A small network was shown many inputs. Here are its activations along a few directions, one row for each input.
Each table varies a few parts of the input and shows all the possible inputs, shuffled.
A made-up example of a description, with smaller parts first: one of 4 places along a line, together with either a single point or one of 11 places around a ring or (one of 3 separate values, together with one of 5 places around a ring).
Shared parts are said once, and a part with two or three values counts as separate values.
(in the rows, 128 means zero)

Other details of the inputs vary at random and push rows far along two fixed directions, the same in every table; ignore that.

A family of inputs:
r1: [ 67  87 164  96 181 153 148  93 161  98 182 112]
r2: [ 64  86 168  96 193 132 147 130 166 107 175 106]
r3: [166 117 135 117 111 120 148 148 140 130 122 132]
r4: [127 115 115 123 111 130 154 116 130 126 105 139]
r5: [142 119 117 110 112 140 136 112 150 118 108 142]
r6: [162 122 123 119 112 138 151 121 138 133 126 142]
r7: [166 118 133 115 105 133 148 125 135 126 127 137]
r8: [124 124 111 116 116 124 143 155 147 133 112 136]
r9: [109 123 115 122 112 132 147 142 142 129 100 134]
r10: [118 160 124 159 133 140  87 118  97 132 133 123]
r11: [129 124 131 130 102 131 162 148 124 133 120 128]
r12: [133 124 130 129  99 137 161 137 122 130 121 129]
r13: [119 156 135 157 129 131  85 134  96 128 131 116]
r14: [110 152 117 152 141 118  82 131 103 132 127 125]
r15: [146 121 131 123 100 137 156 129 126 128 124 133]
r16: [157 116 117 113 118 117 146 129 145 126 120 143]
r17: [127 126 108 117 103 144 144 119 141 124 118 142]
r18: [119 134 117 130 104 149 153 142 137 135 118 134]
r19: [117 131 116 104  98 104 164  95 131 163 109 101]
r20: [148 153 131 148 147 124  73 129 113 132 135 124]
r21: [119 139 127 152 156  95  90 141  98 134 113 120]
r22: [113 140 112 101  92 119 153  96 141 159 105 101]
r23: [137 127 130 119 109 131 145 165 143 132 117 128]
r24: [137 124 123 127 120 121 159 161 135 144 117 132]
r25: [111 128 107 124 105 138 149 137 139 129 113 137]
r26: [120 120 112 125 113 118 158 145 132 136 114 137]
r27: [143 149 119 141 139 126  70 103 110 121 133 133]
r28: [105 124 112 126 108 138 149 134 139 127  99 134]
r29: [129 118 114 121 121 110 155 156 137 137 113 135]
r30: [160 148 133 150 149 114  83 120 103 132 137 128]
r31: [142 120 134 123 114 117 156 167 133 136 118 127]
r32: [151 123 114 109 113 131 135 127 155 122 119 143]
r33: [136 143 128 144 151 112  69 122 114 122 118 125]
r34: [ 97 119 184 123 221 136  76  95 133 105 217 100]
r35: [129 148 140 158 137 111  94 143  89 136 131 116]
r36: [171 119 135 115 109 124 147 138 140 126 124 135]
r37: [103  83 180  98 196 134 155 119 164 113 203 108]
r38: [155 128 121 115 107 152 140 120 149 127 126 142]
r39: [144 138 126 145 147 112  82 100 100 123 121 130]
r40: [148 111 122 116 123 112 147 136 145 126 105 137]
r41: [128 130 129 123 101 139 148 154 138 131 118 129]
r42: [108 124 112 124 106 144 149 123 137 123 102 135]
r43: [124 127 120 134 108 135 165 142 127 140 119 133]
r44: [141 147 122 142 147 112  69 125 114 125 130 128]
r45: [146 120 120 109 116 130 135 125 155 118 107 141]
r46: [110 154 114 153 133 129  84 113  98 126 128 126]
r47: [148 138 130 145 153 102  81 113 105 123 120 129]
r48: [128 126 123 130 113 129 162 150 131 142 120 133]
r49: [137 150 126 158 138 127  94 111  90 135 135 127]
r50: [153 114 117 115 120 113 147 139 145 130 118 140]
r51: [156 151 138 142 132 133  71 112 106 121 138 125]
r52: [159 152 140 142 138 124  69 124 110 122 137 123]
r53: [ 73  93 171 111 180 150 167 109 145 114 199 107]
r54: [123 157 134 156 126 136  85 123  94 125 133 118]
r55: [ 59  82 166 106 184 139 164 101 147 106 180 108]
r56: [153 116 115 114 113 126 146 116 139 126 122 145]
r57: [116 121 110 128 109 124 160 137 128 135 114 136]
r58: [159 124 132 113 107 133 137 147 150 125 121 133]
r59: [125 156 128 153 148 121  82 147 106 139 130 120]
r60: [ 77  83 163  98 183 139 159  95 151 106 197 114]
r61: [110 117 115 130 112 124 160 135 128 132 101 133]
r62: [136 154 134 150 127 137  80 115  98 123 136 121]
r63: [115 147 117 157 137 115  95 114  88 132 128 126]
r64: [122 133 119 126 108 143 151 149 141 138 118 134]
r65: [135 131 117 122 103 155 148 123 140 130 123 138]
r66: [109 142 125 157 149 103  93 129  93 133 114 122]
Description of these inputs: one of 2 separate values, together with either a single point or (one of 4 places along a line, together with one of 8 places around a ring).
Question: Changing only the choice among 2 separate values turns r50 into r44. The same change can be made to r3. Which row results?
Answer: r58
Question: Changing only the choice among 2 separate values turns r8 into r29. The same change can be made to r33. Which row results?
Answer: r40
Question: Change only the place on the ring of 8 in r18. List by row number the other rows that result.
Answer: r10, r20, r34, r38, r59, r64, r65
Question: Change only the choice among 2 separate values in r47. List by row number the other rows that result.
Answer: r45

A family of inputs:
r67: [163 165 131 169 134 102  70 131  71 145 129 119]
r68: [102  93 173 106 201 105 125 118 140 118 188 103]
r69: [142 173 115 169 123 141  56 110  87 127 124 135]
r70: [ 82 188 106 190 113 116  78 147  55 159  99 106]
r71: [122  97 106  74  90 146 197  99 181 118 104 144]
r72: [138 101 123  92  82 152 210 117 170 131 120 134]
r73: [204 162  88 152  38 137 140 186 121 143  56 167]
r74: [187 150  70 130  48 111 144 129 128 152  34 154]
r75: [153  98 137  96  93 143 212 166 171 128 132 138]
r76: [ 83 106 155 107 196 140 113  98 156  99 184 118]
r77: [ 99 107 177 116 183 131 132  97 130 122 198 100]
r78: [151 156 128 163 152 104  51 153  98 125 117 134]
r79: [ 61  89 107 108 104 129 230 161 157 137  93 135]
r80: [ 94 110 172 120 183 163 115 117 140 100 196 113]
r81: [104  95 174 111 202 110 120 133 144 110 188 106]
r82: [143 156 115 160 147 118  47 131  99 122 114 135]
r83: [151 155 119 155 143  88  64 113  86 144 109 122]
r84: [126 104 112  87  71 167 200  98 168 122 119 141]
Question: What is each input in this table made of?
Answer: one of 2 separate values, together with either a single point or one of 8 places around a ring
Question: Changing only the choice among 2 separate values turns r71 into r84. The same change can be made to r81. Which row results?
Answer: r75
